Each row below holds a small network's activations on one record, seen along a few directions.
Each row is followed by the record's values for the fields F, B, E, V, P, Y.
A field that a record lacks is left out.
The largest differences between rows may come from other fields.
In the rows, 500 means zero.
Random noise pushes rows far along 4 fixed directions. That doesn't count. These rows show it; they differ only by the noise:
[421 545 412 582 565 445 523 603 652 415 547 365 523 405 413 440]
[460 526 459 616 510 558 607 532 544 655 573 487 531 417 622 436]
[394 583 340 543 538 481 559 559 577 480 510 445 566 536 524 453]
[703 479 569 642 589 564 621 425 557 677 733 715 581 612 820 224]
[358 349 516 544 503 390 744 587 350 808 350 374 505 246 541 614]
[693 452 688 752 603 551 514 545 752 536 811 483 465 259 544 243]

[297 756 154 452 378 375 416 724 613  67 380 248 591 571  41 762] | (F f5; B b1; E e2; V v2; P p2; Y y2)
[623 394 487 435 564  57 737 539 360 362 435 485 642 683 390 539] | (F f5; B b1; E e2; V v3; P p2; Y y2)
[577 399 563 381 484 552 430 593 375 661 519 555 535 409 479 629] | (F f6; V v2; P p2; Y y1)
[416 622 522 534 391 704 572 497 393 585 452 571 540 721 521 616] | (F f6; V v2; P p2; Y y2)
[434 599 365 475 327 457 733 536 367 659 356 368 519 426 555 720] | (F f2; V v3; P p2; Y y2)
[479 344 597 640 695 201 572 460 589 239 495 299 419 336 379 297] | (F f5; B b3; E e1; V v3; P p1; Y y2)
[418 411 387 238 502 578 627 377 112 691 199 681 541 841 726 625] | (F f2; V v2; P p1; Y y2)
[156 577 275 371 447 620 476 423 481 509 263 433 382 537 498 621] | (F f2; V v2; P p1; Y y1)
[669 122 823 527 579 387 648 574 293 910 499 515 345 191 486 476] | (F f1; V v2; P p2; Y y1)
[336 801 233 494 510 592 313 588 743 375 575 477 566 504 425 589] | (F f5; B b1; E e2; V v3; P p2; Y y1)
[463 398 467 413 552 201 572 586 449 540 419 469 556 329 455 626] | (F f5; B b1; E e2; V v3; P p1; Y y1)
[536 380 377 244 562  91 680 609 298 424 192 543 677 676 414 660] | (F f3; V v2; P p2; Y y2)
[347 512 291 208 518 331 508 487 379 662 268 615 633 552 570 710] | (F f7; V v3; P p2; Y y1)
[590 374 669 572 509 477 584 482 430 690 591 514 427 320 656 503] | (F f5; B b1; E e2; V v3; P p1; Y y1)
[609 715 455 585 518 521 180 547 838 257 787 543 468 515 433 212] | (F f7; V v2; P p2; Y y2)
[775 447 545 475 426 228 700 597 474 573 558 596 589 397 523 485] | (F f2; V v2; P p2; Y y2)
[297 597 388 577 504 316 381 671 727 272 565 249 381 117 167 629] | (F f5; B b1; E e2; V v3; P p2; Y y1)
[634 389 457 316 500 271 604 654 375 582 424 569 637 412 456 634] | (F f2; V v2; P p2; Y y1)
[395 552 416 401 393 773 432 328 338 765 331 653 559 661 701 611] | (F f7; V v2; P p1; Y y2)
[636 538 503 580 621 342 448 495 602 273 623 476 533 481 365 398] | (F f5; B b1; E e2; V v3; P p2; Y y2)
[282 797 268 566 389 645 286 643 726 126 490 233 476 392 138 682] | (F f5; B b1; E e2; V v2; P p1; Y y2)
[544 353 429 224 637 278 495 468 337 538 353 735 527 676 696 431] | (F f2; V v2; P p1; Y y1)
[222 503 183 217 533 281 479 547 397 366 166 413 448 576 440 578] | (F f2; V v2; P p1; Y y1)
[527 379 693 399 370 607 617 543 234 844 347 530 547 319 531 798] | (F f6; V v2; P p2; Y y2)
[684 465 693 443 598 652 293 510 592 165 513 471 556 696 184 538] | (F f6; V v2; P p2; Y y2)
[374 446 466 470 458 317 509 574 600 613 490 489 490 174 454 545] | (F f7; V v2; P p1; Y y1)
[660 338 667 554 541 324 558 520 406 572 513 612 534 321 506 486] | (F f5; B b1; E e2; V v2; P p1; Y y2)
[436 596 477 550 429 505 419 477 612 482 623 447 418 406 528 401] | (F f7; V v3; P p1; Y y2)
[335 490 350 373 574 291 406 558 501 539 375 442 457 476 494 478] | (F f7; V v3; P p2; Y y1)
[585 508 505 342 727 494 153 334 654 195 526 653 490 773 518 235] | (F f7; V v2; P p1; Y y2)
[616 741 289 477 378 494 531 616 669 292 573 524 658 654 384 570] | (F f2; V v2; P p2; Y y2)
[512 604 261 352 483 325 429 511 593 296 527 625 688 771 486 384] | (F f7; V v2; P p1; Y y2)
[786 514 640 546 496 530 640 433 468 469 668 648 670 760 542 435] | (F f6; V v3; P p2; Y y2)
[326 472 339 321 586 185 508 527 493 512 295 602 568 600 554 474] | (F f7; V v2; P p1; Y y1)
[289 711 328 331 393 605 491 575 280 597 296 621 643 720 588 693] | (F f6; V v2; P p2; Y y2)
[588 269 637 634 535 332 513 605 565 519 650 413 398 146 513 319] | (F f5; B b3; E e1; V v2; P p1; Y y1)
[673 711 380 602 425 461 648 521 688 282 688 493 600 675 496 430] | (F f2; V v3; P p2; Y y2)
[462 641 462 562 478 846 282 509 560 597 474 506 504 424 448 641] | (F f5; B b1; E e2; V v2; P p2; Y y2)
[666 444 619 730 466 558 591 439 515 539 719 566 538 451 656 243] | (F f5; B b3; E e1; V v2; P p1; Y y2)
[295 418 484 452 424 286 714 481 291 820 307 485 469 470 701 557] | (F f7; V v3; P p1; Y y2)
[721 799 410 592 445 896 332 355 732 287 791 704 509 889 615 271] | (F f2; V v2; P p2; Y y2)

Which values does each new row have?
[574 384 589 305 583 606 418 498 285 446 342 536 613 743 362 648] | (F f6; V v2; P p2; Y y2)
[546 379 616 679 654 546 292 486 694 104 590 235 315 411 288 239] | (F f5; B b3; E e1; V v2; P p1; Y y2)
[601 278 718 569 489 281 691 445 461 614 503 376 483 334 464 443] | (F f7; V v3; P p1; Y y2)
[426 427 404 308 389 460 729 586 140 655 193 443 569 572 413 810] | (F f2; V v2; P p2; Y y2)
[298 405 531 641 572 460 503 447 461 425 430 307 318 331 500 379] | (F f5; B b3; E e1; V v3; P p1; Y y2)
[325 286 477 496 663 211 575 424 407 319 311 312 396 544 410 405] | (F f5; B b3; E e1; V v3; P p1; Y y2)
[462 514 554 517 595 562 212 447 810 260 662 328 383 406 367 341] | (F f7; V v3; P p1; Y y1)
[439 637 448 550 451 575 483 651 681 502 538 468 507 364 397 665] | (F f5; B b1; E e2; V v2; P p2; Y y1)
[561 503 483 432 566 427 438 624 587 377 419 494 597 561 351 619] | (F f5; B b1; E e2; V v2; P p2; Y y1)
[140 481 322 282 535 418 473 492 267 475  40 335 364 569 412 600] | (F f2; V v2; P p1; Y y2)
[538 568 470 532 490 456 339 484 755 186 600 463 474 633 363 346] | (F f7; V v2; P p1; Y y2)
[524 577 514 595 435 772 541 342 394 674 506 688 520 620 765 527] | (F f5; B b1; E e2; V v2; P p1; Y y2)
[451 594 461 548 456 760 351 302 591 461 575 554 427 717 624 356] | (F f7; V v2; P p1; Y y2)
[539 270 676 571 556 539 678 294 272 524 389 544 435 825 727 354] | (F f5; B b3; E e1; V v2; P p1; Y y2)
[351 485 493 505 379 563 560 613 453 687 453 380 361 130 520 648] | (F f2; V v2; P p1; Y y1)
[967 416 801 669 692 488 405 513 722 325 754 648 583 526 377 276] | (F f5; B b1; E e2; V v2; P p2; Y y2)
[352 398 597 637 526 637 597 454 332 630 379 212 368 433 497 493] | (F f5; B b3; E e1; V v3; P p2; Y y2)
[463 341 562 462 543 282 643 577 341 780 350 475 490 288 515 662] | (F f5; B b1; E e2; V v3; P p2; Y y1)
[698 342 666 505 674 330 394 473 524 359 538 600 496 467 429 385] | (F f5; B b1; E e2; V v2; P p1; Y y2)
[220 727 109 476 385 469 532 611 574 273 444 439 632 670 486 537] | (F f5; B b3; E e1; V v2; P p1; Y y1)
